These are the activations of a small neural network, seen along a few directions. Each row is one input.
In each table, some parts of the input vary, and every possible input appears once, in random order.
A made-up example of a description, with smaller parts first: one of 5 places around a ring, together with either a single point or one of 9 places around a ring or (one of 3 separate values, together with one of 6 places along a line).
Shared parts are said once, and a part with two or three values counts as separate values.

Other details of the inputs vary at random and push rows far along three fixed directions, the same in every table; ignore that.

A family of inputs:
row 1: -1.897 -0.586 1.319 1.668 0.150 1.608 1.438 3.585 -2.865 1.224 -1.126
row 2: -0.383 -0.835 0.171 1.192 0.741 1.640 -0.112 3.334 -1.987 2.564 -1.908
row 3: 0.501 -0.848 -0.134 -0.002 0.200 0.669 -0.376 0.725 0.211 -0.554 0.982
row 4: -2.785 1.734 0.865 1.371 -0.327 -2.392 -0.324 -1.237 0.174 0.395 -2.383
row 5: 0.612 0.078 -0.383 0.987 0.311 -0.945 0.842 -1.174 1.045 -0.108 0.738
row 6: 0.262 1.558 -0.140 0.003 -0.458 -0.824 -0.167 -0.452 0.610 -0.024 0.530
row 7: 0.533 0.559 0.129 0.515 -0.281 1.151 0.571 0.618 -0.041 -0.666 1.481
row 8: 0.307 -0.729 0.244 0.115 0.280 -0.811 -0.605 -1.625 0.583 -0.171 -0.422
row 9: 0.944 -0.090 -0.741 -0.044 -0.286 -1.541 0.213 -0.921 0.772 -0.755 0.519
row 10: 0.567 1.019 -0.030 -0.864 -0.725 -1.262 -0.196 -0.279 0.702 -0.445 -0.175
row 11: 0.108 -0.731 -0.010 -0.161 -0.223 -1.283 -0.572 -1.150 0.452 -0.242 -0.103
row 12: 1.879 0.506 -3.131 -3.210 1.094 3.268 -3.759 -0.491 -4.177 3.126 -6.000
row 13: -1.236 -1.471 1.381 1.027 -0.183 1.946 1.303 2.682 -2.169 -0.140 0.348
row 14: 0.534 0.398 0.385 -0.192 -0.304 1.080 0.213 0.787 0.238 -0.485 1.674
row 15: 0.265 1.138 -0.081 -0.379 -0.714 -1.018 0.352 -0.024 1.176 -0.508 0.500
row 16: 0.923 0.265 -0.328 0.660 0.439 -0.556 -0.081 -1.605 0.979 0.139 0.257
row 17: -3.934 1.529 1.707 1.726 -0.082 -1.405 -1.223 -1.383 0.273 1.119 -2.963
row 18: 0.051 -0.268 -0.083 -0.722 0.050 -1.844 -0.104 0.193 1.136 -0.286 0.241
row 19: 0.996 -0.192 -0.596 0.426 0.359 0.600 0.211 0.800 0.350 -0.326 1.490
row 20: 0.337 1.170 0.136 0.485 -0.600 -0.110 -0.008 -1.355 0.744 -0.318 0.589
row 21: -3.718 1.264 0.606 2.034 0.584 -2.899 -0.211 -0.168 0.613 1.849 -2.591
row 22: -1.212 0.375 -1.562 -2.525 0.906 0.685 0.011 -1.978 0.895 -0.178 0.022
row 23: 0.465 -1.057 -0.158 1.289 0.337 0.249 2.078 0.761 0.033 -0.493 1.274
row 24: 0.135 1.270 -0.284 0.235 -0.654 -0.796 -0.140 -0.609 0.361 -0.728 -0.081
row 25: 0.976 0.517 -2.399 -3.156 1.044 2.331 -1.811 -1.562 -0.849 1.018 -1.705
row 26: 0.336 1.037 -0.185 0.371 -0.871 -0.675 0.005 -1.100 0.229 -0.414 -0.333
row 27: -0.179 0.328 0.736 -0.911 -0.646 -0.695 -0.296 -0.391 1.236 -0.725 0.648
row 28: 0.511 -0.164 0.200 0.430 -0.741 0.415 1.239 0.551 -0.724 -0.826 0.724
row 29: 0.193 0.796 -0.662 0.223 0.277 -1.389 -0.503 -0.098 0.805 0.636 0.133
row 30: 0.131 -0.328 -0.119 -0.840 0.027 -1.685 -0.957 -0.422 0.623 -0.127 0.241
row 31: -0.719 -1.295 1.330 1.264 -0.326 2.782 1.437 2.112 -1.447 -0.147 0.976
row 32: -0.113 -0.699 1.164 0.811 -0.213 1.401 1.296 0.033 -0.080 -0.815 1.284
row 33: 1.729 0.593 -3.041 -3.747 0.790 1.382 -2.166 -1.629 -1.896 1.029 -3.070
row 34: -1.284 -2.335 1.343 2.154 0.904 2.389 1.744 2.352 -1.537 0.777 0.153
row 35: 0.888 0.035 0.341 0.232 -0.612 1.440 0.336 -0.055 0.114 -0.693 1.347
row 36: 0.547 0.728 0.060 0.588 -0.524 -0.639 0.931 -1.351 0.538 -0.838 0.365
row 37: -0.008 -0.586 0.084 -0.927 -0.058 -1.642 -0.570 -0.084 1.181 -0.067 0.231
row 38: 0.180 0.631 0.400 -0.995 -0.655 -1.259 -0.252 -0.299 0.629 -0.609 -0.057
row 39: 0.933 -0.460 -0.464 -0.412 -0.270 -1.540 0.023 -1.080 0.789 -1.046 0.764
row 40: 0.171 0.812 0.256 -0.814 -0.571 -1.322 -0.368 -0.511 0.188 -0.770 0.234
row 41: 1.117 -0.434 0.211 -0.337 -0.812 0.400 0.674 0.101 -0.650 -1.249 0.993
row 42: 1.267 0.332 0.235 -0.840 -0.494 1.136 -0.167 0.677 0.673 -0.414 1.301
row 43: 0.287 0.369 -0.161 -0.454 0.216 -0.812 -1.042 -0.217 1.647 0.493 0.050
row 44: 0.619 0.084 0.386 0.457 0.027 2.388 0.240 2.298 -1.689 0.741 0.463
row 45: 0.544 0.534 0.252 0.323 -0.492 -0.899 0.731 -1.445 0.131 -0.836 -0.085
row 46: 0.410 0.221 -0.519 -0.592 0.025 -1.809 -0.527 0.136 0.868 0.269 -0.605
row 47: -2.015 -0.756 1.393 2.920 0.000 2.442 2.476 3.015 -2.276 1.160 -0.121
row 48: 0.406 -0.246 -0.572 0.923 0.326 0.275 0.493 1.198 -0.137 0.108 0.755
row 49: 0.600 -0.482 -0.245 0.944 0.238 0.761 0.588 0.532 0.079 0.212 1.016
row 50: 0.319 0.809 -0.496 0.047 0.386 -1.029 -0.563 -0.283 1.184 0.361 0.734
row 51: 0.250 -0.342 -0.150 0.725 0.252 -1.415 0.811 -0.988 0.448 -0.345 -0.104
row 52: 0.424 -0.877 0.694 -0.030 -0.773 0.941 1.257 0.269 0.237 -1.640 2.365
row 53: -1.710 -1.004 1.590 3.076 0.341 2.505 3.157 2.672 -2.078 0.860 0.304
row 54: -0.318 -0.395 0.239 -0.652 0.110 -1.237 -0.867 -0.045 1.263 0.148 -0.120
row 55: 1.174 -0.561 0.391 -1.438 -0.793 0.278 0.161 0.738 0.195 -0.981 1.412
row 56: -3.128 1.187 0.538 2.530 0.400 -2.269 -0.586 -1.402 0.366 2.226 -3.170
row 57: 1.589 -0.059 -0.636 -0.529 0.295 0.416 -0.497 1.017 0.622 0.525 0.732
row 58: -4.793 0.299 1.521 2.184 0.641 -2.645 -1.279 -0.785 -0.378 2.159 -4.212
row 59: 1.368 -0.584 -0.419 -0.949 0.156 0.391 -0.940 0.664 0.354 -0.270 1.175
row 60: -0.012 0.895 0.460 -0.660 -0.537 -0.418 -0.759 -0.749 0.934 -0.630 0.782
row 61: 0.709 0.454 -0.781 -0.607 0.066 -1.881 -0.826 -0.245 0.452 0.018 -0.282
row 62: 1.189 -0.680 -2.160 -3.629 1.062 3.080 -3.417 -0.566 -3.978 2.493 -4.965
row 63: 0.495 0.505 -0.056 0.657 -0.421 0.781 0.881 0.836 -0.232 -0.631 1.311
row 64: 0.973 -1.434 -0.085 -0.196 -0.095 0.457 0.040 0.189 0.132 -0.721 1.204
row 65: -2.904 0.337 1.103 1.830 0.703 -2.686 -0.913 -2.037 -0.344 1.788 -4.200
row 66: 0.210 -0.046 -0.140 0.465 -0.003 -0.504 0.042 -0.988 1.565 -0.436 1.199
row 67: 1.448 -0.304 -0.887 -0.554 0.020 -0.154 -0.060 1.422 0.347 0.172 0.364
row 68: 0.393 -0.016 -0.371 -0.758 0.098 -1.901 -0.510 -0.205 0.650 -0.463 0.420
row 69: 0.225 1.336 0.027 -0.137 -0.548 -0.776 0.192 -0.167 1.181 -0.015 0.548
row 70: -7.892 0.044 1.088 1.164 1.642 -1.025 3.101 -0.668 1.077 0.956 -0.967
row 71: 1.038 -0.120 0.434 -1.090 -0.647 0.972 0.047 0.741 0.761 -0.913 1.691
row 72: 0.670 0.269 0.248 0.095 -0.390 1.331 0.152 0.431 0.184 -0.960 1.519
row 73: -0.025 -1.048 0.281 0.720 0.761 2.024 -0.171 2.792 -1.419 1.332 -0.070
row 74: 0.052 -0.951 0.330 0.205 0.201 -1.201 -0.129 -1.461 0.335 -0.140 -0.364
row 75: 0.981 -0.365 -0.897 0.312 0.072 0.028 0.359 1.092 -0.055 -0.554 0.809
row 76: 0.669 -0.474 0.406 -0.478 -0.601 0.850 0.330 0.434 0.062 -1.654 1.867
row 77: 1.437 0.653 -0.020 -0.611 -0.423 0.962 0.112 0.762 0.507 -0.213 1.337
row 78: -0.133 -0.171 0.002 -0.596 0.178 -1.294 -1.111 -0.366 0.828 -0.041 0.140
row 79: 0.055 -0.019 0.872 0.072 -0.404 -0.304 0.002 -1.757 0.453 -0.830 0.117
row 80: -0.048 -0.125 0.094 -0.633 0.086 -0.952 -0.730 -0.089 1.735 -0.003 0.486
row 81: 0.695 -1.270 -0.139 -0.290 0.109 0.314 0.086 0.782 0.324 -1.140 1.680
row 82: 0.314 1.351 -0.246 -0.242 -0.633 -1.064 0.062 -0.302 0.647 -0.574 0.589
row 83: -0.228 -1.699 0.264 0.816 0.543 1.266 0.286 2.742 -2.336 0.479 -0.798
row 84: -0.209 0.568 0.582 -0.731 -0.535 -0.729 -0.684 -0.666 0.633 -0.672 0.533
row 85: 0.304 0.729 0.627 0.497 -0.242 0.170 -0.212 -1.838 0.666 -0.258 -0.051
row 86: -0.203 0.377 0.554 -0.814 -0.647 -1.132 -0.338 -0.577 0.420 -0.721 0.657
row 87: -1.365 -1.508 0.472 2.453 0.501 1.733 1.432 3.071 -2.394 1.565 -1.299
row 88: -2.416 1.912 1.277 2.062 0.172 -1.287 -0.782 -2.523 0.176 1.701 -3.148
row 89: 0.072 -0.194 0.854 -0.018 -0.515 -0.691 0.230 -1.709 0.147 -0.777 0.040
row 90: -0.133 -1.755 0.766 1.822 0.912 2.528 1.024 1.889 -1.512 1.049 -0.150
row 91: 0.861 -0.326 -0.324 -0.349 -0.243 -0.628 -0.543 -1.356 1.518 -0.870 1.204
row 92: 1.261 -0.129 -0.032 -0.707 -0.645 0.276 0.194 0.405 -0.570 -1.556 1.083
row 93: 0.213 -0.916 0.741 0.011 -0.808 0.609 0.964 0.270 -0.497 -1.039 1.323
row 94: 1.347 0.708 -2.715 -3.016 1.029 2.126 -0.908 -1.417 -0.539 0.614 -0.540
row 95: -1.259 0.888 -2.027 -1.608 0.974 0.290 1.487 -1.418 0.975 -0.035 0.790
row 96: 0.692 -0.580 -0.291 0.298 0.292 0.761 0.236 0.854 0.646 -0.667 1.773
row 97: 2.667 -0.091 -2.956 -4.358 1.001 2.907 -4.088 -0.998 -4.092 2.232 -5.325
row 98: 0.135 0.222 -0.622 0.158 0.065 -1.618 -0.368 -0.300 0.373 -0.372 -0.386
row 99: 0.766 -0.790 0.691 0.231 -0.371 0.458 1.731 0.041 -0.524 -1.414 1.366
Description of these inputs: one of 9 places around a ring, together with either a single point or (one of 2 separate values, together with one of 5 places along a line).
- Changing only the place on the ring of 9 turns row 33 into row 22. The same change can be made to row 51. Which row results? => row 34
- Changing only the place on the ring of 9 turns row 23 into row 74. The same change can be made to row 36. Which row results? => row 89
- Changing only the place on the ring of 9 turns row 81 into row 98. The same change can be made to row 79. Which row results? => row 45
- List by row number the other rows that have the place on the ring of 9 in common with row 96. => row 14, row 25, row 35, row 42, row 43, row 66, row 72, row 73, row 85, row 90
- A walk changes only the place on the ring of 9. It starts at row 20 and steps to row 47. List the rest of the walk in order. => row 26, row 28, row 41, row 93, row 52, row 31, row 35
- Change only the place on the line of 5 in row 5. List by row number the other rows that result. => row 2, row 29, row 48, row 56
- List by row number the other rows that have the place on the ring of 9 in common with row 88. => row 7, row 16, row 19, row 20, row 44, row 49, row 50, row 57, row 77, row 94
- Change only the place on the line of 5 in row 41. List by row number the other rows that result. => row 38, row 40, row 92, row 99
- Change only the choice among 2 separate values in row 17. List by row number the other rows that result. => row 3

A family of inputs:
row 100: 2.179 1.412 0.915 1.676 -0.657 -1.546 -1.320 -2.921 1.189 0.394 -0.923
row 101: 0.778 1.821 1.213 -0.343 -1.838 -2.046 -4.248 -1.801 0.370 0.738 -3.895
row 102: -7.906 0.094 2.981 5.572 1.697 -0.478 3.645 -0.804 -1.500 2.081 -2.864
row 103: 3.226 -2.098 1.709 -0.049 -1.221 4.100 0.917 5.602 -2.622 -2.256 3.102
row 104: 6.031 3.650 -2.865 -3.182 -2.631 -4.681 -4.108 -5.698 3.185 -3.510 0.483
row 105: -4.385 1.782 0.978 0.845 -0.335 -5.288 6.430 -4.223 6.097 -4.654 5.512
row 106: -0.490 0.740 0.313 3.288 -1.220 -1.759 1.509 -1.209 0.882 -1.777 2.345
row 107: 2.902 -3.492 0.319 -0.099 -0.096 6.109 2.652 2.017 -2.801 -0.907 3.228
row 108: -3.432 5.028 -1.238 -1.066 0.427 -0.211 -2.362 -0.773 0.646 3.841 -3.710
row 109: 1.826 -2.902 -2.225 -1.813 0.349 4.120 2.829 4.391 -3.625 -1.209 2.899
row 110: -1.290 -1.355 -1.015 -0.305 1.727 -1.082 2.479 -0.726 2.371 -0.342 1.442
row 111: 2.980 -3.470 -0.121 -0.281 0.885 3.419 0.049 6.099 -1.789 -1.075 3.429
row 112: 3.924 -1.527 -1.439 -0.466 0.474 -0.695 1.429 1.378 2.708 -1.586 4.266
row 113: -3.293 5.146 0.070 1.782 0.561 2.200 -3.098 -1.964 -1.404 4.462 -5.540
row 114: -6.776 0.166 4.735 6.699 -0.029 -1.424 2.071 0.371 0.123 2.810 -2.406
row 115: 5.984 3.152 -0.791 -2.784 -2.047 -3.737 -5.908 -6.668 3.422 -3.252 1.431
row 116: -6.479 0.765 3.754 7.111 0.679 -1.850 2.628 0.594 -0.940 2.452 -2.714
row 117: 3.266 -3.348 -2.175 0.760 0.502 3.031 1.525 5.757 -2.388 -0.873 3.237
row 118: -1.639 0.618 1.514 -0.219 -0.336 -3.036 0.122 1.418 1.831 -1.226 2.288
row 119: 4.240 1.511 -5.454 -4.771 0.060 -3.854 -3.737 -6.390 3.479 -2.774 0.575
row 120: 2.872 -1.002 -0.315 -2.011 -1.370 -0.839 0.399 1.968 1.958 -2.120 4.973
row 121: -4.983 1.045 0.640 -0.011 0.383 -5.880 6.370 -3.278 6.873 -3.084 5.828
row 122: 2.335 0.264 -2.196 -2.919 1.148 1.857 -5.228 -0.488 -5.659 4.469 -8.325
row 123: -2.305 0.581 -0.501 0.187 -0.767 -1.082 2.960 -1.541 0.747 -2.508 1.413
row 124: -3.328 -0.276 3.554 3.529 -0.812 -0.217 1.590 2.240 -0.375 1.504 -1.628
row 125: 0.967 0.842 -0.099 -0.185 0.043 -0.425 -0.334 -4.642 0.758 -0.161 -0.928
row 126: 4.822 2.288 -2.122 -5.390 -2.098 -2.795 -3.102 -7.662 3.975 -2.716 0.233
row 127: 2.468 -0.861 -2.747 -1.861 2.373 2.279 -5.462 -0.330 -4.905 4.333 -8.121
row 128: -0.150 -0.814 -1.619 -1.782 1.010 -1.350 -1.079 -2.597 2.081 0.554 -0.829
row 129: 3.169 -2.658 -0.010 -1.221 -0.069 5.374 3.562 3.147 -2.722 -1.224 2.019
row 130: -0.746 0.771 0.369 -1.838 -1.203 -0.889 -1.251 -3.092 1.076 -1.026 -1.344
row 131: 3.717 -0.948 0.694 0.367 -1.792 0.792 0.315 -0.027 1.681 -2.977 5.262
row 132: -9.710 -0.707 2.989 2.657 1.104 -1.552 2.493 1.614 -0.473 2.769 -2.636
row 133: -7.157 -1.667 1.699 1.971 2.232 -0.916 2.614 1.588 0.976 -0.034 0.640
row 134: 6.845 3.331 -1.453 -3.370 -2.234 -4.217 -3.592 -5.804 4.142 -2.303 0.145
row 135: -0.144 1.080 1.239 1.886 -0.808 -2.270 2.329 0.133 1.630 -1.563 1.421
row 136: 3.199 -2.258 -1.461 -0.307 -0.535 2.706 1.741 5.847 -3.297 -0.770 3.280
row 137: 2.026 -0.359 -1.236 -3.476 0.473 2.288 -5.721 -0.508 -4.819 4.869 -7.954
row 138: -4.566 1.416 0.137 2.163 -0.662 -4.759 5.797 -5.258 5.587 -5.035 6.640
row 139: -3.014 0.003 1.374 2.627 0.838 -1.536 1.659 3.243 -1.405 2.159 -1.397
row 140: -9.094 -0.466 3.892 4.986 0.589 -0.227 2.482 -0.745 -0.593 1.960 -2.627
row 141: 3.453 2.849 -4.148 -3.645 0.723 2.230 -2.388 -0.479 2.307 0.167 1.776
row 142: 3.950 0.595 -0.666 -1.560 0.223 0.910 -6.007 1.109 -4.511 5.202 -7.798
row 143: 1.852 -4.564 -1.321 -1.798 1.210 4.752 1.375 4.263 -1.774 -0.699 2.969
row 144: -3.767 5.517 0.130 0.470 -0.015 1.396 -2.283 -0.829 -0.865 3.951 -5.920
row 145: -1.242 0.643 -0.372 1.961 1.566 -2.807 -2.157 -0.126 -0.025 2.602 -4.096
row 146: -1.735 -0.161 0.568 1.744 0.831 -2.276 -2.408 0.029 0.912 3.142 -3.753
row 147: -2.027 0.459 0.282 -2.308 0.778 -0.149 -3.658 -0.515 -2.582 2.133 -4.764
row 148: 3.482 -3.024 0.314 -0.687 -0.506 3.294 1.617 5.819 -1.949 0.258 3.526
row 149: 2.148 -2.996 0.798 -0.541 0.258 5.997 1.537 2.636 -3.540 -2.210 3.648
row 150: 3.079 -4.031 -0.398 0.006 0.407 3.613 0.474 6.067 -1.210 -0.459 3.469
row 151: 1.940 -2.584 0.809 -1.999 -0.268 5.405 1.849 3.766 -3.235 -2.522 2.690
- Describe the family of inputs behind these rows. => one of 4 places along a line, together with either a single point or (one of 2 separate values, together with one of 6 places along a line)
- Changing only the place on the line of 4 turns row 116 into row 145. The same change can be made to row 125. Which row results? => row 110
- Changing only the place on the line of 4 turns row 112 into row 100. The same change can be made to row 117. Which row results? => row 106
- Change only the choice among 2 separate values in row 140. List by row number the other rows that result. => row 131
- Change only the place on the line of 4 in row 102. List by row number the other rows that result. => row 105, row 122, row 127
- List by row number the other rows that have the place on the line of 4 in common with row 103. => row 101, row 104, row 105, row 123, row 124, row 126, row 129, row 130, row 134, row 135, row 144, row 151
- A walk changes only the place on the line of 4. It starts at row 115 and steps to row 103. List the rest of the walk in order. => row 118, row 111
